Here are a small network's activations along a few directions, averaged over the inputs that share one value of a field.
Values that are neighbours, or in one group, have similar rows; names and order tell nothing.
In the rows, 500 means zero.
Strong random noise was added to every row along 6 fixed directions; ignore it. To show where, here is one row again and again, with new noise each time:
[403 446 521 508 552 461 365 473 614 573 574 602 387 653 416 513]
[398 535 603 489 692 570 443 312 576 307 502 577 558 613 615 421]
[583 514 652 573 856 603 624 517 404 572 523 445 578 887 811 506]
[264 497 379 434 406 520 452 267 658 364 491 664 515 338 290 368]
[548 661 394 515 642 499 754 484 243 515 628 538 347 507 388 367]
[455 256 742 686 681 538 291 519 927 546 481 899 199 638 451 388]
[664 660 535 549 583 331 592 673 310 655 641 539 217 534 295 438]
[463 652 571 393 434 310 315 480 497 489 540 409 559 532 390 553]


Field FEVE:
lebiv: [584 616 344 407 350 425 668 586 258 597 642 362 519 285 365 511]
kod: [738 563 780 494 578 474 572 423 464 277 180 429 713 362 744 430]
kivi: [662 478 557 510 329 489 579 646 535 732 420 335 703 553 629 484]
dipes: [488 496 735 520 445 405 298 602 560 482 452 372 607 525 621 614]
zibat: [405 334 418 484 513 594 379 435 584 471 503 654 345 338 456 530]
zodun: [596 653 553 494 421 389 603 577 610 455 364 496 589 257 349 357]
davar: [455 391 234 460 411 544 565 613 534 810 526 457 486 608 395 675]
ruk: [476 561 344 456 278 632 793 350 469 418 358 371 807 206 587 440]
big: [486 616 682 505 609 625 508 256 607 112 397 618 728 147 598 197]
kepo: [371 342 244 577 328 493 620 513 617 731 441 548 591 497 420 429]
vete: [567 584 549 537 536 493 391 457 343 224 617 701  65 359 380 475]
pume: [547 670 488 451 280 517 661 353 471 218 310 487 860 126 517 423]
dizu: [439 243 485 546 290 506 322 550 650 637 374 497 466 414 393 663]
zofop: [725 577 583 632 465 477 642 683 531 467 511 585 456 424 478 378]
fuvir: [502 424 536 530 515 653 704 561 452 553 242 305 808 408 720 553]
vifil: [603 296 477 541 279 471 640 774 761 822 279 575 404 252 268 564]
borig: [303 286 426 553 373 675 554 483 724 557 309 571 752 411 528 338]
zuras: [419 292 459 456 398 595 402 364 810 383 331 600 677 456 595 444]
A value of FEVE combines one of 3 hidden first parts with one of 6 second parts; all combinations occur once.
vifil and zibat share the first part; vifil and zodun share the second. Which value has the first part of zodun and the second part of zibat? -> big
kepo and zofop share the first part; kepo and kod share the second. Which value has the first part of kod and the second part of zofop? -> vete
dipes and ruk share the first part; dipes and borig share the second. Which value has the first part of borig and the second part of ruk? -> kivi

Field FOMEM:
vame: [563 305 855 612 451 418 107 788 812 685 389 584 341 556 471 698]
mukor: [444 758 328 348 167 264 403 677 405 533 596 376 518 447 183 613]
nel: [606 580 620 595 366 370 358 578 583 421 629 544 579 427 480 428]
tul: [561 464 393 499 379 564 708 537 455 596 331 535 648 458 509 610]
bira: [447 256 435 493 459 532 352 459 493 725 582 381 388 620 537 665]
giten: [383 587 582 327 485 512 277 522 367 570 564 160 640 601 693 730]
gukoz: [468 431 361 611 672 566 671 683 533 716 577 640 262 697 358 510]
lam: [169 748 358 280 373 436 287 295 541 300 594 481 482 318 157 444]
tubo: [418 429 756 576 659 504 231 424 694 425 651 579 392 640 596 370]
fudug: [759 455 604 578 604 406 639 761 486 733 348 555 328 522 484 608]
vomi: [606 443 705 734 768 638 692 471 564 381 466 745 436 529 719 180]
kipe: [360 499 495 376 415 518 235 197 411 139 495 256 864 628 853 714]
sogik: [493 437 579 471 860 655 549 412 488 401 432 574 455 567 671 445]
pero: [435 389 497 573 252 507 337 684 656 654 452 453 526 486 443 699]
diza: [567 328 745 507 577 428 155 461 643 409 463 457 487 667 747 700]
gusa: [672 575 501 558 421 378 606 525 554 422 457 658 460 376 352 297]
sipug: [430 547 252 448 559 514 718 308 377 457 661 620 228 366 253 257]
rik: [589 313 478 570 609 506 623 550 641 746 463 648 442 743 512 459]
A value of FOMEM combines one of 3 hidden first parts with one of 6 second parts; all combinations occur once.
bira and giten share the first part; bira and diza share the second. Which value has the first part of diza and the second part of giten? -> vame
sipug and sogik share the first part; sipug and rik share the second. Which value has the first part of rik and the second part of sogik? -> fudug
gukoz and vomi share the first part; gukoz and mukor share the second. Which value has the first part of mukor and the second part of vomi? -> nel
